Each row below holds a small network's activations on one input, seen along a few directions.
Each table varies a few parts of the input and shows all the possible inputs, shuffled.
A made-up example of a description, with smaller parts first: one of 5 places around a ring, together with either a single point or one of 9 places around a ring or (one of 3 separate values, together with one of 4 places along a line).
Shared parts are said once, and a part with two or three values counts as separate values.

Other details of the inputs vary at random and push rows far along two fixed directions, the same in every table; ignore that.

Table:
r1: [  1  -3 -10   1   5  -8   5   0   2   0   5   7   6   2   3]
r2: [ 3 -5 -8 -4  3 -7 -4 -3  7  8 -5  2  2  3 -1]
r3: [ 12  -4   3  -7   7  -9   5   6  -7   2   7   1 -13  -2 -13]
r4: [ 2 -5 -9 -3  6 -5  1  1  6  8 -3  4  2  4  3]
r5: [ -1  -7   3   6   6 -10  -6  -6   1  -4   1   3   0  -1   4]
r6: [-22  10  17   2 -27  45  26  19  21 -35 -39   3  -6  16 -16]
r7: [-25  -6  26   1 -18 -13  12  21  15  -2 -23   5  23  23 -26]
r8: [-28  -6  30   2  -5 -11  18  19  12  -3 -28  -3  19  26 -21]
r9: [ 4  4 -2  2  5 -1 -1  1 -6  0  6 -2 11  2  4]
r10: [  3   5   7  -7   3  -1   7  -2  -7  12  13   0  -2 -10  -9]
r11: [  7   2   6  -7  10  -9   6   7  -4   5   7   5 -11  -9 -10]
r12: [-21  11  18   1 -30  44  21  16  22 -35 -41   2  -6  15 -20]
r13: [ 2 -1 -5 -2 11 -4 -1  1 -3 -5  3  5  9  3  2]
r14: [ 1  0 -2  5 -9 -6 -8 -2 -1  8  6  4  5  2  3]
r15: [ 5 -3 -1  8 -6 -6 -2 -3  1  4  6  3  9 -3  4]
r16: [ 2  0 -6  3  1 -2  3  2  0 11  4  1  7  3  7]
r17: [  2  -3  -9   3   2 -11   2   0   2  -2   0   5   8  -6   2]
r18: [ -4  -5   0 -10   7  -2   7  -1  -8   7  10   4  -2 -11 -10]
r19: [  6   2   0  -3   3   0 -10  -2  -2   8  -3  -6   7   3   0]
r20: [ 13   1   6  -4   1  -6   5   5 -11   7  10  -6 -10  -3 -12]
r21: [  4   3   1  -1   0  -1 -14  -1  -2   6   1  -3   6   3   1]
r22: [ 4  2 -1  0  7  2 -3  4 -5  6  3 -1  9  4  6]
r23: [ -2  -8   1  -7  -1   1   3   2 -16   9  12  -7  -2  -9  -9]
r24: [  2  -3  -1  -1   3  -5 -13   0  -3  -3   2   8   4   4   0]
r25: [-23  12  20   3 -33  42  17  17  22 -37 -37   5  -7  15 -19]
r26: [ 2  2 -7  5 -1 -5  5 -1 -1  6  8  1  9  1  5]
r27: [ -3   0   3  -6   2   1   7  -2 -11  12  13  -2   1 -12  -9]
r28: [-3  1  1  5  7 -3  0 -1 -3  8  2 -5  1  4  9]
r29: [ 4 -8 -4  5  0 -9 -2 -2  4 -1  3 10  6 -2  2]
r30: [  3  -7   2  -5   1  -3   1   7  -6   6  15 -13  -6  -8 -11]
r31: [ -4   1   4   7  -2  -7 -11  -6  -4   4   4  -2  -1   4   5]
r32: [ 4 -1 -5  1  9 -6 -4  2 -3 -7 -1  3 11 -5  1]
r33: [ 6  3 -2  4  3 -3 -4  1 -6 -2  2 -3 13 -6  3]
r34: [-1  3  0  9  3 -9 -2 -5 -4  1  1 -7  6 -5  6]
r35: [ 4  0 -5  0 -3 -4 -4 -4  4 13 -2 -4  5  2  1]
r36: [ 10  18 -23   6 -11  43 -13 -23   7 -16  -1  -4 -43 -15  23]
r37: [ 0 -4 -9 -1  7 -5  3  3  3  6  1  7  4  3  5]
r38: [  2   0   4 -10   9  -4   7  -1  -4   7  10   7  -4 -10 -11]
r39: [ -2  -2  -3   5   9 -12  -2  -4  -1  -5  -2  -1   3  -4   4]
r40: [ -4  -2   0   0   6 -10 -12  -6   4   3  -3   0  -4   5   1]
r41: [ 0 -5 -5  2 -3 -9 -7 -2  2  2  4 10  2  3  1]
r42: [ 6 -6  1  2  6 -5 -8 -1 -1 -7  2  7  8 -1  2]
r43: [-3  3  0  6  5 -6  1 -5 -4  2  5 -6  4  3  6]
r44: [-2 -3 -2 -2  9 -8 -7 -7  4  5 -7 -3 -3  5  1]
r45: [ -3 -12  -2 -10   5  -2   3   3 -13   4   9   0  -5  -8 -11]
r46: [ -5  -4   1   3   3 -10 -11  -5  -1  -1   1   4  -4   5   3]
r47: [ 2 -3 -4 -3 13 -1 -2  5 -2  0  0  5  6  5  4]
r48: [ 5  1 -1 -2  7  2 -5  2 -3  8 -2 -5  7  4  4]
r49: [ 1 -2  6 10  1 -7 -6 -7 -2  1  4 -3  3 -2  6]
r50: [  2 -11  -1  -8   6  -6   1   8  -3   1  12  -6  -9  -7 -13]
r51: [ 16  18 -32  10 -15  43   1 -17   5 -21   2   1 -31 -25  23]
r52: [-1  1  1  2  7 -4 -3 -4  0 10 -3 -9  0  5  6]
r53: [-4 -3 -2  1 13 -6  0 -1  1  3 -1  1 -2  5  7]
r54: [ 2  1 -3  2 -6 -6 -8 -3  3 11  2 -1  4  2  2]
r55: [ 15  16 -32   3 -11  48   0 -16   9 -11  -1   0 -37 -16  24]
r56: [  8   7   9  -3   5  -6   6   6  -7  10  10  -1  -8 -10  -8]
r57: [-18  -4  36   8 -17  -7  12  21   5  -9 -17   0  33  18 -22]
r58: [ 15  14 -19 -14 -21  40   3 -20   0 -24   8  -9 -41 -22  35]
r59: [  0   1   1   2   3  -5  -7  -8   1  10  -4 -10   0   4   3]
r60: [  1  -7   5 -20  -4 -14   4  -2  -3  -5   6  -5  -2  -2  13]
r61: [-4 -1 -3  3 11 -9  1 -4  0 -3  2  1  1  3  4]
r62: [  3   2   2   2  -2  -2 -13  -1  -6   2   5   2   7   3   2]
Description of these inputs: one of 2 separate values, together with either a single point or one of 6 places around a ring or (one of 3 separate values, together with one of 8 places around a ring).
The inputs of r2 and r35 match in every part but the choice among 2 separate values. If r41 is changed in the same way as r2 into r35, which row does it become? -> r14
The inputs of r24 and r62 match in every part but the choice among 2 separate values. If r45 is changed in the same way as r24 into r62, which row does it become? -> r23
Change only the choice among 3 separate values in r8. List by row number the other rows that result. -> r4, r6
Change only the place on the ring of 6 in r10. List by row number the other rows that result. -> r20, r23, r27, r30, r56
Change only the choice among 3 separate values in r12. List by row number the other rows that result. -> r2, r44
Change only the place on the ring of 8 in r49. List by row number the other rows that result. -> r28, r31, r34, r36, r43, r52, r59

Table:
r63: [  5  -6  -5 -12  16  -3   4  -2  -7   4  12   2 -19  -9  -4]
r64: [-16  -4  23  11  -5 -21   0  12  -1   3 -10  -3  37  18 -11]
r65: [-15 -15  17   1   3 -23   7  19   4   1  -8  12  28  13 -25]
r66: [  4   5  -7   8  -7  -2  -6 -11  -5  10  12  -6   2  -8  11]
r67: [  8  -7 -12  -3  11  -7 -10  -4   1  -6   4  12  -9  -4   1]
r68: [ -8  20  -1  11 -36  52  15  -1  16 -21 -21  -8 -27  -3   3]
r69: [  5  -2 -14   4   7  -9 -11 -10   5  -6  -1   5   2   3  20]
r70: [-11  18   2   8 -24  46   3  -4  14 -31 -25  -3 -24   4   6]
r71: [ -6  23   0  12 -38  54  17  -3  14 -21 -16  -3 -23  -3   3]
r72: [  5  -1 -18   1  12  -2 -10  -8   6   2  -5   2   3   6  17]
r73: [  7  -4  -9  -6  11  -2   7   0  -9   1  17   5  -8 -15  -3]
r74: [ 10  -3 -15  -3  13   0  -8  -1   0   2   3  13  -4  -3  -1]
r75: [  9  -6 -16  -5  16   0  -9  -1   3   2   1   9  -8  -1  -3]
r76: [ 10   3  -3 -10   3   2  -1  -3 -11  11  13 -11  -8 -10   1]
r77: [ 12   4  -2  -7   0   3   1  -2 -13  11  17  -7  -4 -12   2]
r78: [  6   4  -3   5  -7  -6  -8 -12  -3   8  11  -6  -4  -7  12]
r79: [  5  -8 -11  -7  15  -4 -11  -4   2   0   1  10 -13  -1  -1]
r80: [-20 -11  18   1   3 -26   3  10   9   3 -19   1  27  26  -6]
r81: [  8   2  -4   8   3  -5 -16 -10  -2  -3   4  -2   0  -1  15]
r82: [-28   4  34  -1 -28  21  40  25  13 -33 -27   4  -6   6 -35]
r83: [  7  -1   2 -11   2   0  -2  -5 -11   9  14 -11 -13 -10   2]
r84: [-14  -4  23   6   1 -19  -1  14   4   9 -16  -7  31  22 -14]
r85: [  7   1 -17   3   9  -1 -10  -6   5   2  -2   7   7   3  18]
r86: [  9  -3  -9 -10  16   0   5   0  -6   7   9   1 -14 -12  -7]
r87: [-13  -6  29  -3 -10 -20  15  17 -10   9   4  -9  27   5 -21]
r88: [ 10  -1  -9  -8  14   0   7   2  -8   5  14   5 -10 -11  -4]
r89: [  2   3  -3   1  -2  -3 -10 -12  -3  14   7  -9  -9  -3  10]
r90: [ 10   6  -8   8   6   2 -14  -7  -3   5   3  -1   5   0  12]
r91: [-11  -7  33  -6 -10 -24  13  16  -7   6   3  -9  21   7 -20]
r92: [  4  -2 -17   6   7  -3  -9  -9   3  -3   1   6   9  -1  19]
What is each input in this table made of? -> one of 5 places around a ring, together with one of 6 places around a ring
The inputs of r76 and r84 match in every part but the place on the ring of 6. If r83 is changed in the same way as r76 into r84, which row does it become? -> r70
Change only the place on the ring of 5 in r85. List by row number the other rows that result. -> r69, r72, r80, r92
A walk changes only the place on the ring of 6. It starts at r81 and steps to r78. List the rest of the walk in order. -> r91, r82, r67, r69
A walk changes only the place on the ring of 6. It starts at r64 and steps to r92. List the rest of the walk in order. -> r65, r73, r87, r66

Table:
r93: [  1   8  -9  14 -13  13  -8 -13   2 -14   0  -2   0  -4  23]
r94: [  7  11  -3  -1  -2  10 -14 -13  -4  10   4 -13 -14   0  14]
r95: [  5   0 -11   1   1  11   8  -1   1 -24   5  14 -13 -13   6]
r96: [  6  -8  14   4   9 -47 -15   1 -17  35  19 -11  41   2   2]
r97: [ -1   5  -6   8  -6  11 -15 -17   8  -8  -7  -8 -15   4  20]
r98: [  9   9  -6  -4  -9  19  14  -1 -12   6  15  -8 -14 -20   2]
r99: [  4   4 -12   9  -9   9  -4  -8   5 -16   1   9  -4  -7  16]
r100: [  3 -19  12  -9  20 -49   0  11 -19  25  27   5  32  -3 -22]
r101: [  0   1  -9   1  -3   8 -10 -12  11 -11  -9   4 -19   2  12]
r102: [  5   1  -2  -8   4  16   5   0  -1 -10   3   2 -32 -13 -10]
r103: [-55  -7  60  -4 -32   6  45  44  26 -40 -55   6  18  38 -54]
r104: [  7   7  -4 -12  -3  18   8  -4  -5  11   8 -14 -27 -11  -2]
r105: [  3   2 -17  -1  13  17  -4   1  12   3 -19   9  -4  11  -1]
r106: [  6 -13  -6   3  30 -42  -9  12  -6  32   7  10  51  14  -6]
The inputs of r102 and r100 match in every part but one. If r105 is changed in the same way as r102 into r100, which row does it become? -> r106
What is each input in this table made of? -> one of 2 separate values, together with either a single point or one of 6 places around a ring
